These are the activations of a small neural network, seen along a few directions. Each row is one input.
In each table, some parts of the input vary, and every possible input appears once, in random order.
Descriptions start from the smaller parts, as in this example, which fits no table here: ring(8) and (point or (values(2) and line(4)) or ring(11)).
Shared parts are said once, and a part with two or three values counts as separate values.

Other details of the inputs vary at random and push rows far along two fixed directions, the same in every table; ignore that.

Rows:
R1: [ 14 -13   7   1  -8  -2 -30  -5  -1 -14 -13]
R2: [  5   1  -3  -8   5   2 -18   7  -2  -7 -11]
R3: [  1 -12   0   3   1   7  -4  -7  -6  -3  -1]
R4: [-1  4  0 -9  0  9 30 10 -3  6  5]
R5: [  8  -7   5 -11  -2   4 -11  10  -3 -12  -8]
R6: [-13   2 -10 -11   8  -5  20   9  -2  17  -6]
R7: [  1  -8   1   4 -15  -4  -1  -7   0   1   4]
R8: [-2 -8  0  7  8 -4 -9 -5 -2  4 -3]
R9: [-8 16 -8 -7 14  5 21  5  1 10  2]
R10: [-5 15 -1 -5  4  5 28 10  1  5  8]
R11: [  8   3   5   5 -19 -11 -30  -3   8 -15  -2]
R12: [-4  7 -1  6  9 -4  2 -4  5  6  2]
R13: [  1   1   0 -13   9   1  -5  15  -2  -4  -6]
R14: [-33 -32   4  57   6 -12  -3 -44   0  20  46]
R15: [  5  -7   0 -12 -11  -5 -12   4  -1  -6 -15]
R16: [ 12  13   2  -1  -8  -3 -10   2   7  -9  -8]
R17: [ 6 -2  1  4 -6  2 10 -6 -1  4  0]
R18: [-3 18 -7 -3  3  7 27  4  0  6  3]
R19: [-10  14  -2  -9  15   2  23  11   1   8   7]
R20: [ 17  -4   7   3 -15   5 -28  -5   0 -18  -4]
Description of these inputs: line(4) and ring(5).
Question: The inputs of R2 and R6 match in every part but the line(4) part. If R3 is changed in the same way as R2 into R6, which row does it become?
Answer: R15
Question: Start at R14 and move only the line(4) part, one step at a time. The first step leads to R12. Which rows follow, in order?
Answer: R9, R19

Rows:
R21: [ 0 11 -2 -1  2 -3  1  0  4 -1 -3]
R22: [ -5 -11   1  12   2  -5  -9  -6  -2   1   4]
R23: [-3 -6  0  3  2 -4 -5 -2  0  1  0]
R24: [ -2   1  -4 -10   1  -1  15   4   0   6  -4]
R25: [-2 -7  3  2 -4 -3 -2 -4  0  1 -1]
R26: [  1 -11   1  11  -3   1  -6 -10  -4   1   6]
R27: [ 25   5   7 -19 -17   0 -44  11   4 -27 -25]
R28: [ -6 -11   3  11   1  -6  -9  -7  -1   1   4]
R29: [-3  4 -6 -7  8  3 11  8 -4  6 -4]
R30: [ 0 10 -2 -1  2 -2  1  1  4 -1 -3]
R31: [ -2 -11   4  12   1   3  -8  -8  -5  -1   6]
R32: [ -4   2  -3 -10   9   2  13   7   0   5  -3]
R33: [ 20  12   1 -31  -8  -5 -29  21   7 -20 -29]
R34: [ 2  0 -1 -6  3  6  2  2 -2 -1 -3]
R35: [ 4  7  3 -2  5 -1  0  5  4  2 -1]
R36: [-3 11 -5 -6 -4 -1 15  7  3  5  2]
R37: [ 0  1 -3 -6  6  2 -1  3 -1  1 -3]
R38: [ -4   2  -4 -10   9   1  13   7  -1   5  -3]
R39: [ -6  -2   2  12  -3  -5 -10  -7   3   0  11]
R40: [ 1  3 -4 -9  0  6 16  3 -2  5 -4]
R41: [ -4 -12   3  10   5  -3  -9  -6  -2  -1   7]
R42: [ 21  10   5 -27 -11  -5 -41  19   8 -25 -30]
R43: [ 2  9 -2 -1 -4 -1  4  0  4  0 -2]
R44: [ 1 -2  1 -6  3  4  3  4 -1 -2 -2]
R45: [ 4 -2 -1 -5 -2  1  5  3 -2 -1 -4]
R46: [ -5 -12   2  12   4  -3  -9  -5  -3  -1   6]
R47: [-6 12 -6 -6  1 -1 12  8  3  5  2]
R48: [ -2 -13   6   9  -4   0  -5  -9  -2  -1   6]
R49: [-2  1  0 -9  5  5 15  7 -2  3 -3]
R50: [-1 -4 -1  3  5  1 -6 -2 -3  1  1]
R51: [ -4  -1   2  14   0  -4  -9 -10   3  -1   8]
R52: [-1  2 -5 -3  3 -1 -1  4 -2  3 -6]
R53: [ 4  8  1 -1  1  4  4  2  1 -5  0]
R54: [ 0 -1  0 -6 -2 -2  4  2  1  1 -5]
R55: [ 0 -5  2  2  1  5 -4 -3 -3 -1  1]
R56: [ 1  2 -5 -9  1  5 15  3 -2  6 -3]
R57: [ 3  1 -4 -4 -2  0  2  1 -1  3 -6]
R58: [ 3  3  2  8 -4  1  0 -6  2 -4  3]
R59: [ 2  3  3  8  1  2 -2 -5  1 -6  5]
R60: [ -5  -9   1  10   1  -2 -11 -10  -1   2   4]
R61: [-1  4  2  7  4 -1 -5 -4  2 -4  4]
R62: [-5 12 -3 -7  4  1 12  9  2  4  3]
R63: [ 1 -8  1  4 -4  0  0 -1 -3 -2  1]
R64: [ 1  3 -5 -8  6  6 14  6 -4  5 -3]
R65: [ -5  -9   1  11   1  -3 -10  -9  -2   2   3]
R66: [ 0  2  3  5 -3  2 -3  0  1 -4  9]
R67: [-3 -2  3 14  3 -2 -9 -9  2 -4  9]
R68: [ -1 -10   0   9  -3  -2  -7 -12  -1   2   5]
R69: [ 2 -4  6 14 -4 -5 -7 -9  4  4  7]
R70: [ -5  -9   0   9   2  -2 -11 -11   0   2   5]
R71: [ -1 -13   4  11   2   1  -6  -7  -4  -2   8]
R72: [-3 -4  4 12 -3  2 -7 -5  0 -4 14]
R73: [ 0  1  1  5 -8  1 -1 -1  2 -3  8]
R74: [  0   1  -2 -10   6   4  15   7  -2   3  -2]
R75: [-2 12 -3 -7 -3 -2 15  4  2  5  1]
R76: [-2  3  1  5 -8 -3 -3 -2  3 -1  6]
R77: [-1  3  1  6  3  0 -5 -3  2 -3  5]
R78: [ 0  3 -5 -9  6  7 14  5 -3  5 -2]
R79: [ 21  12   3 -29 -14  -5 -26  22   5 -21 -31]
R80: [-5  2 -2 -8  8  1 13  9 -2  5 -4]
R81: [  1  -3   4  15  -5   0  -4 -12   1  -4   8]
R82: [-1 12 -1 -7  2  4 15  6  0  2  3]
R83: [-2  1 -1 -8  5  4 15  9 -4  3 -3]
R84: [-5 13 -3 -7  2 -2 13  5  3  6  1]
R85: [-2  2 -5 -7  0 -2 15  7 -2  6 -6]
R86: [ 0 -3  4 14  0  2 -7 -9  0 -5 10]
R87: [-1 10 -3 -6 -4  3 16  6  2  3  3]
R88: [ -4 -10   0   9   2  -3 -11 -11  -1   2   5]
R89: [ -1 -11   2  13   1   3  -8  -7  -6  -1   6]
R90: [ 2 -3  1 -7 -3  2  5  2  0 -1 -3]
R91: [ -4  -1   5  11   1  -3 -10  -8   1  -3  12]
R92: [ -2 -10   1  10  -3  -1  -7 -12  -1   2   4]
R93: [ -4  -9  -1  11   2  -3 -10  -9  -2   3   4]
R94: [ 0 13 -4 -4  0  0 16  2  3  4 -3]
R95: [ -5   2  -2 -10   8   2  13   7  -1   5  -4]
R96: [-4  4 -5 -8  8  3 12  7 -3  6 -5]
R97: [-1  4 -7 -6  0  1 14  5 -3  8 -6]
R98: [ 6  0  6  7 -3 -1 -1 -3  3  1  4]
R99: [ 24   8  11  -7 -13  -9 -52   9  10 -24 -18]
R100: [-3 -4  1  2  4  2 -7 -3 -2  0  0]
R101: [ 4  9  2 -4  5  4 15  7  2  6  0]
R102: [  0   0  -3 -10   0   2  17   5  -1   4  -3]
R103: [ -3 -10   2  10  -4  -1  -8 -12  -1   2   4]
R104: [-2 -4  0  2  5  2 -7 -4 -1  0  1]
R105: [-1  2 -5 -8  1 -2 15  5 -1  7 -5]
R106: [ 0 -8  2  4  1  1 -3  1 -4 -3  2]
R107: [ -6  -3   3  12   0  -2 -10  -5   2  -2  13]
R108: [ 0 11 -1 -7 -3  2 17  4  1  3  2]
R109: [ -1 -11   3  11  -4   1  -6 -10  -4   0   5]
R110: [ -6   3  -3 -10   5  -1  13   6   0   7  -6]
R111: [-2  4 -5 -7  0  1 14  4 -2  8 -7]
R112: [  1  -3   3  14  -5   0  -5 -11   2  -3   9]
R113: [ -2 -13   5  11  -4  -1  -4  -8  -3  -1   5]
R114: [ 4  0 -3 -3 -3  3  4  3 -4  0 -5]
R115: [ 0 12 -5 -4 -1  0 16  2  3  4 -3]
Question: What do these inputs look like to the network?
Answer: ring(5) and (point or line(6) or (values(2) and ring(6)))
Question: The inputs of R89 and R52 match in every part but the ring(5) part. If R86 is changed in the same way as R89 into R52, which row does it become?
Answer: R51
Question: The inputs of R97 and R114 match in every part but the ring(5) part. If R111 is changed in the same way as R97 into R114, which row does it become?
Answer: R109
Question: The inputs of R105 and R71 match in every part but the ring(5) part. If R115 is changed in the same way as R105 into R71, which row does it become?
Answer: R53
Question: Which other rows does R60 become when the values(2) part takes its other values? List them by row number.
Answer: R110
Question: Which other rows does R111 become when the values(2) part takes its other values? List them by row number.
Answer: R79
Question: Start at R73 and move only the ring(5) part, one step at a time. The first step leads to R36. Which rows follow, in order?
Answer: R47, R107, R72
Question: Which other rows does R38 become when the ring(6) part takes its other values? List them by row number.
Answer: R32, R41, R46, R80, R95
Question: Start at R93 and move only the ring(5) part, one step at a time. The first step leads to R50. Which rows follow, in order?
Answer: R64, R26, R57
Question: Which other rows does R100 become when the ring(6) part takes its other values? List them by row number.
Answer: R29, R37, R50, R96, R104

Rows:
R116: [ 15   4   7   3  -4   7 -41  -4   2 -25  -6]
R117: [-20  10  -8   4  17   7  30   4  -3  13  16]
R118: [-12   4 -15   1   2   5  35 -12  -3  19   2]
R119: [-11 -15  11  34   7   1  -5 -16  -3  -2  32]
R120: [ 15   0  14   5  -5  -9 -39   5   8 -21  -6]
R121: [  5  -3 -13 -41   9   3  -7  25  -7  -3 -37]
R122: [ 16  23  -3 -24   5   1   1  14   6  -3 -29]
R123: [-10   7  -8  -6  -1  -8  29   5   0  17  -4]
R124: [ -1 -36   4   3   6  -7 -28  -7 -10   1 -13]
R125: [ 21  21   2 -23   3   5   6  17   6  -8 -25]
R126: [ 12  21 -14 -28 -11   1  -1  17   2  -4 -25]
R127: [ 14   0  17   2  -5 -11 -40   5  12 -19  -3]
R128: [ -4 -43   8  13   9  -1 -12 -11 -11   5   2]
R129: [  9  -3   9  -2 -20 -17 -40  -1  10 -14  -9]
R130: [ 12  27  -6 -25   4  11  -3  23   1  -9 -17]
R131: [-11 -19   0  31  -8   5  -5 -25  -7   4  25]
R132: [ 15  24  -5 -23   4  -2  -2  20   4  -1 -27]
R133: [  8 -11   5  13 -14  -6 -19 -20   1  -3  -5]
R134: [ 12  -5  12  16   0   8 -19 -12  -1 -16   9]
R135: [-5  5 -3 -5 -3 -3 35  8  1 12  0]
R136: [-20 -20 -11 -11  20  13  30   6 -17  18   1]
R137: [-18   8  -3   2  17  -8  30   0   5  24   9]
R138: [-12   0   0  -1  -1  -5  40   2   4  20  12]
R139: [  3 -10  13   9 -16  -4 -18  -5   3 -14  16]
R140: [ 3  6 -3 -7 -4 13 38  0 -5  6  2]
R141: [ 23  -7  10   4 -22  -4 -34  -2   4 -17 -10]
R142: [ 17  -4   5   2 -20  -9 -38  -5   3 -12 -15]
R143: [-16  16  -9  -8  16  -4  20   7   5  14   5]
R144: [ -3 -22   6  32 -10   5   1 -23  -7   2  28]
R145: [-11 -46   8  21  10   7  -5 -16 -17   3  18]
R146: [-2 -2 -3  3 -1  6 44 -8 -2 18  3]
R147: [-10 -21   8  31  -9  -1   0 -19  -5  -1  30]
R148: [ 15  20  -7 -29 -12  12   5  15   0 -12 -22]
R149: [ -9  -9   6  25   7 -12 -16 -15   2   4  11]
R150: [-19   4 -10   1   1   5  35   2  -5  14  14]
R151: [ -6  15 -14 -17  -4  -4  14  11   2   4 -10]
R152: [-13 -12  -3  34  10  -2 -12 -26  -3   9  21]
R153: [ -6  15  -6 -21  -6   2  16  15   3   1   0]
R154: [-5  5 -3  7 15  4 37  0 -1 20  8]
R155: [ 19  24   0 -24   2  11   4  25   0 -12 -15]
R156: [  5   0   2  -4 -18 -13 -43  -2   9 -18  -6]
R157: [  4  27  -2 -30   4   3  -4  27   7 -11 -11]
R158: [  6   6   2   3  -2  -9 -47   1   6 -20  -7]
R159: [-14   8   2   1  15   4  36   6   1  13  21]
R160: [-11 -12  -1  33  10   1  -9 -31  -1   6  19]
Question: What do these inputs look like to the network?
Answer: ring(5) and (point or (values(2) and line(4)))
Question: The inputs of R125 and R116 match in every part but the ring(5) part. If R146 is changed in the same way as R125 into R116, which row does it become?
Answer: R148
Question: The inputs of R159 and R137 match in every part but the ring(5) part. If R145 is changed in the same way as R159 into R137, which row does it become?
Answer: R124
Question: Which other rows does R129 become when the line(4) part takes its other values? List them by row number.
Answer: R123, R133, R142
Question: Which other rows does R152 become when the ring(5) part takes its other values? List them by row number.
Answer: R130, R132, R154, R155
Question: Which other rows does R117 become when the values(2) part takes its other values? List them by row number.
Answer: R150
Question: Which other rows agree with R160 in the ring(5) part? List them by row number.
Answer: R118, R121, R126, R143, R151, R152, R156, R158

Rows:
R161: [-14 -29   2  29   3  -1   8 -22  -8  14  22]
R162: [-18 -23   0  29  12  -1   3 -24  -4  13  23]
R163: [ 10   3   9   7 -14  -8 -45  -4   7 -22   3]
R164: [ 17   4  10  10 -19  -5 -42 -10   8 -20  -1]
R165: [-7 14 -4 -5 14 16 48  9 -4 12 13]
R166: [ 13   3  12  10 -14  -9 -41  -4   8 -24   0]
R167: [  5 -13   7  11  -1  -6 -34  -5   1 -10   0]
R168: [ 18  12  -1 -37  -7   1  -4  26   1 -11 -30]
R169: [-15   7 -13  -9  19   6  42   5  -6  22   0]
R170: [ 10   9  -3 -31  -3   4  10  20   0  -3 -24]
R171: [-22 -10   2  32   2  -4   4 -22   1  10  33]
R172: [-12   0 -12 -11  10   8  46   4  -6  21  -1]
R173: [ 12 -10  11   3  -5  -8 -46  -2   3 -18  -7]
R174: [-15   5  -8 -10  18   4  43   6  -3  22   1]
R175: [-16 -27  -1  28   3   2   7 -25 -10  12  21]
R176: [ 20  31  -2 -28 -12  -1  -2  22  10 -12 -24]
R177: [  7  17  -7 -27   6   2   4  22   0  -1 -23]
R178: [ -3  -5   7  26  -8  -6 -10 -18   5  -2  17]
R179: [ 10  11  -7 -28  -3   4   8  21  -3  -2 -24]
Question: What do these inputs look like to the network?
Answer: point or line(6) or (values(2) and ring(6))
Question: Start at R164 and move only the line(6) part, one step at a time. The first step leads to R176. Which rows follow, in order?
Answer: R178, R166, R163, R171
Question: Which other rows does R167 become when the values(2) part takes its other values? List them by row number.
Answer: R161
